These are the activations of a small neural network, seen along a few directions. Each row is one input.
In each table, some parts of the input vary, and every possible input appears once, in random order.
Descriptions start from the smaller parts, as in this example, which fits no table here: ring(8) and (point or (values(2) and line(4)) or ring(9)).
Shared parts are said once, and a part with two or three values counts as separate values.
In the rows, zero is written as 128.

Other details of the inputs shift rows strongly along three fixed directions, in all tables alike. That doesn't count.

Table:
r1: [153 144 142 118 124 124 140 121 135 113 128 105 134]
r2: [ 94 114 122 142 136 155 104 135 134 153 112 152 134]
r3: [120 122 119 131 139 126 111 107 122  90 109  97 134]
r4: [ 94 157 149  85 151  96 156 141 116 138 116 107 153]
r5: [131 135 155  86 141 119 120 116 151 132 124 134 157]
r6: [ 97 131 124 120 130 155  92  38  96 116  96 128 139]
r7: [131 124 135 116 124 131 139 166 146 150 145 166 127]
r8: [131 139 159  93 132 118 119 118 152 135 126 132 158]
r9: [ 88 116 109 139 137 142 104 138 137 130 114 166 143]
r10: [119 132 127 131 117 163 115 126 118 137  94 167 135]
r11: [118 158 158 127 147  88 153 133  90 117 115  90 121]
r12: [133 109 103 168 132 112 144 155 132 139 143 123 110]
r13: [121 120 161 103 150 127 119 137 160 134 122 111 160]
r14: [123 122 116 135 114 148 124 120 108 127 114 147 107]
r15: [107 125 124 121 123 162 109 116 116 141  95 172 132]
r16: [134 133 124 128 121 112 128 110 124 125 153 114 113]
r17: [145 131 118 124 123 113 121 107 115 125 143 111 116]
r18: [138 140 135 116 125 105 121 112 139 127 150 110 126]
r19: [108 114 100 153 127 134 111 135 117 114 124 138 127]
r20: [152 137 127 130 123 129 145 121 120 106 132 110 116]
r21: [138 114 132 132 146 104 141 133 147 131 136 101 144]
r22: [118 132 155  89 136 121 140 191 188 171 161 187 153]
r23: [137 132 139 110 125 110 134 115 133 125 151 110 133]
r24: [139 131 106 151 105 128 133 135 113 139 154 129 105]
r25: [113 133 117 135 120 139 127 138 133 146 144 164 120]
r26: [144 130 109 152 105 131 136 137 112 135 147 129 104]
r27: [143 130 109 150 111 129 139 140 113 128 149 134 101]
r28: [121 119 112 149 129 143 128 168 131 113 117 147 133]
r29: [ 95 133 121 129 118 154 109 114 130 155 117 171 136]
r30: [136 116 134 136 148 123 136 118 135 116 103 105 143]
r31: [107 107 124 145 138 148 125 138 134 146  91 159 144]
r32: [132 113  98 164 124 120 130 156 117 106 144 122 110]
r33: [151 135 134 123 116 105 144 178 154 148 172 140 124]
r34: [136 125 150 120 147 132 127 131 143 117 112  94 143]
r35: [117 123 157 105 151 126 116 131 161 138 128 109 160]
r36: [138 113 113 161 124 137 133 161 118 129 133 107  99]
r37: [154 134 140 111 129 121 144 124 131 109 129 108 125]
r38: [115 125 120 121 127 137 102  57  98 114 111 115 120]
r39: [150 129 110 140 119 136 126  90  91 101 110 107 107]
r40: [103 130 126 127 123 166 117 120 120 138 101 172 133]
r41: [140 105 109 169 129 119 145 154 122 131 134 120 111]
r42: [143 140 139 114 122 123 136 115 134 120 133 104 130]
r43: [150 131 115 149 111 138 148 145 110 118 133 132 102]
r44: [128 135 139 101 139 110 114  94 138 127 136 123 138]
r45: [145 133 113 147 107 132 135 142 115 126 136 129  99]
r46: [143 134 142 109 125 118 139 120 133 117 136 108 127]
r47: [141 131 142 111 123 112 138 118 132 120 144 108 131]
Description of these inputs: values(2) or (line(5) and (values(3) or ring(6))).
Question: Start at r9 and move only the line(5) part, one step at a time. The first step leads to r19. Which rows follow, in order?
Answer: r32, r3, r28

Table:
r48: [156 129 174  89 155  85 172 138 159 115 130  78 156]
r49: [ 95 114 128 107 132 170  95 139 167 137 111 190 159]
r50: [131 166 181  65 151  82 140 122 151 121 151  75 161]
r51: [151 167 187  58 149  91 145 142 173  99 147 105 164]
r52: [158 141 106 172  98  99 177 196  97 151 176 108  61]
r53: [ 81 107 118 124 136 149  85  99 124 135 107 163 146]
r54: [ 77 108 136 117 140 165  87 125 140 161 111 176 158]
r55: [148 114  80 172 113  94 159 204 113 128 192 111  70]
r56: [126 137 143 115 117 167 125 135 145 157  97 200 158]
r57: [159 103  78 178 113 145 111  47  83  91 113  78  76]
r58: [150 152 169  82 146  84 123  78 150 132 153  65 149]
r59: [159 120 169  90 157  76 144 126 185 137 160  90 161]
r60: [186 106  91 177  99 132 156 194 136 140 180 109  69]
r61: [ 99 110 129 116 130 185  88 121 150 143 105 172 152]
r62: [156 158 166  68 138  92 121  91 176  87 162  79 157]
r63: [159 109  76 174 113  85 168 199 115 131 181 120  73]
r64: [164 102  97 181 110 111 157 199 127 161 188 116  72]
r65: [119 128 119 128 113 133 127 149 152 151 151 194 135]
r66: [133 135  92 168 111 115 130  54  62 120 122  86  81]
r67: [137 110 135 132 119 171 132 182 153 160 111 173 136]
r68: [135 133  86 162 107 103 119  66  80 108 146 103  93]
r69: [148 122 173  76 150  93 114  96 179 105 159  57 158]
r70: [ 80 115 115 176 151 155  95 138 126 121  80 119 162]
r71: [168 114 112 173 109 110 186 219 111 139 164 103  70]
r72: [135 131 151 123 174  71 140 147 186  91 124  65 190]
r73: [119 101  93 151 126 123 110  88 102 118 123 129 116]
r74: [149 159 179  82 151  71 164 128 158 133 150  92 157]
r75: [135 134 166 136 174  89 126 120 165  98 111  35 179]
r76: [115 100 135 134 126 159 119 170 165 176 133 183 134]
r77: [ 75 117 104 175 153 146  82  75 102  84  63  92 154]
r78: [115 144  93 155 115 115 118  68  52  90 125  86  81]
r79: [ 93 143 127 126 122 160 120  95  80 124  96 129 123]
r80: [137 111  78 170 122 122 134  57  42  69  99  69  81]
r81: [ 80 112 127 128 141 159  91  72 100 149  72 133 138]
r82: [ 95 117 116 131 138 135 130 179 126 141 126 170 125]
r83: [ 81 104 133 110 133 160  95 146 170 152 118 203 161]
r84: [164 133 173  69 149 109 121  94 164  84 131  46 163]
r85: [182 109  71 175 102 113 156 189 136 116 182 128  77]
r86: [118 136 135 116 121 169 120 135 166 169 119 209 156]
r87: [176 121 101 175 110 124 164 217 109 119 171 107  67]
r88: [ 76 140 140 114 130 156 102  88 111 167  90 159 142]
r89: [ 86 134 116 119 124 135 120 112 117 152 111 180 146]
r90: [136 110  88 182 123 119 127  45  46  93  96  59  69]
r91: [103 117 126 133 130 157 138 175 116 139 114 153 120]
r92: [ 77 138 145 106 128 160  95 132 144 174 125 193 160]
r93: [ 76 141 125 111 128 140 111 132 125 153 123 181 141]
r94: [ 94 113 105 147 132 146  97  85  84 122 108 108 110]
r95: [135 116 135 139 137 152 138 159 129 141  97 172 129]
r96: [102 101 115 125 131 145  93  79 133 121  99 156 143]
r97: [101 113 100 140 138 131 113  79  81 108  84 127 119]
r98: [106 113 131 140 134 145 140 185 129 172 115 165 120]
r99: [184 125 157  95 148 102 136  81 151  90 121  57 149]
r100: [121 127 135 130 116 145 135 161 165 179 147 207 139]
r101: [132 137 130 115 108 149 143 191 159 153 130 217 153]
r102: [137 137  96 137 106 139 110  80 111 107 127 139 118]
r103: [102 145 107 136 119 142 125  87  67  98 108 121 106]
r104: [173 120  94 170 110 110 163 212 111 104 171 117  67]
r105: [121 140  98 145 115 129 139  78  63  97 104 115 106]
r106: [ 99 130 136 125 128 147 122 131 146 184 126 204 151]
r107: [ 91 142 148 113 123 166 137 141 119 167  90 176 143]
r108: [147 140  93 154  97 138 105  54  64  70 117  86  89]
r109: [143 161 167  71 150  62 159 132 158 116 154  96 162]
r110: [103 114 126 115 129 166  89  83 120 101  78 146 147]
r111: [151 125 151 101 160  78 140  79 138 112 135  54 142]
r112: [155 159 172  64 142 109 118  91 178 105 159  77 162]
r113: [166 135 167  79 158  84 148 124 163  86 128  83 159]
r114: [148 150 172  66 136  75 118  99 179 102 170  80 160]
r115: [168 131  96 173  87 111 150 190 123 139 213 120  68]
r116: [139 131 171 133 176  82 146 159 193 113 122  76 191]
r117: [139 136  97 171 107 130 144  58  42 100 102  83  75]
r118: [180 159 194  63 132  98 145 135 187 124 146  86 166]
r119: [112 143 116 125 123 152 104  43  71  92  70 129 128]
r120: [122 101 128 139 131 149 130 164 168 168 135 193 134]
r121: [ 80 116 127 116 142 159 122 150 122 134  92 180 147]
r122: [160 165 204  62 146 102 154 145 179 130 135  98 163]
r123: [172 128 102 173  86 112 153 179 125 155 195 124  66]
r124: [172 147 111 164  96 122 170 222 110 130 182 129  70]
r125: [122 136 149 108 113 170 128 188 183 187 139 212 152]
r126: [114 140 126 122 112 174  87  64  93 109  87 131 131]
r127: [ 89 116 110 141 138 153  93  61  66 109  82  99 111]
r128: [114 140 139 127 123 166 120  98 104 139  75 171 140]
r129: [122 117 146 127 134 166 135 188 143 162  97 179 137]
r130: [117 108 126 119 125 158 117 132 141 127  89 184 158]
r131: [160 133  92 168  93  87 150 197 117 136 211 130  73]
r132: [ 90 141 128 120 120 147 125 173 130 173 142 180 135]
Question: What do these inputs look like to the network?
Answer: ring(5) and (point or (values(2) and ring(8)))
Question: The inputs of r71 and r91 match in every part but the ring(5) part. If r98 is changed in the same way as r71 into r91, which row does it become?
Answer: r127
Question: The inputs of r93 and r88 match in every part but the ring(5) part. If r55 is changed in the same way as r93 into r88, which row does it become?
Answer: r81
Question: Change only the values(2) part in r69. List by row number the other rows that result.
Answer: r115
Question: Start at r65 and move only the ring(8) part, one step at a time. The first step leads to r68. Which rows follow, in order?
Answer: r89, r109, r105, r119, r101, r102
Question: Change only the values(2) part in r98. List by row number the other rows that result.
Answer: r52
Question: Change only the ring(5) part in r86. List by row number the other rows that result.
Answer: r62, r102, r112, r125
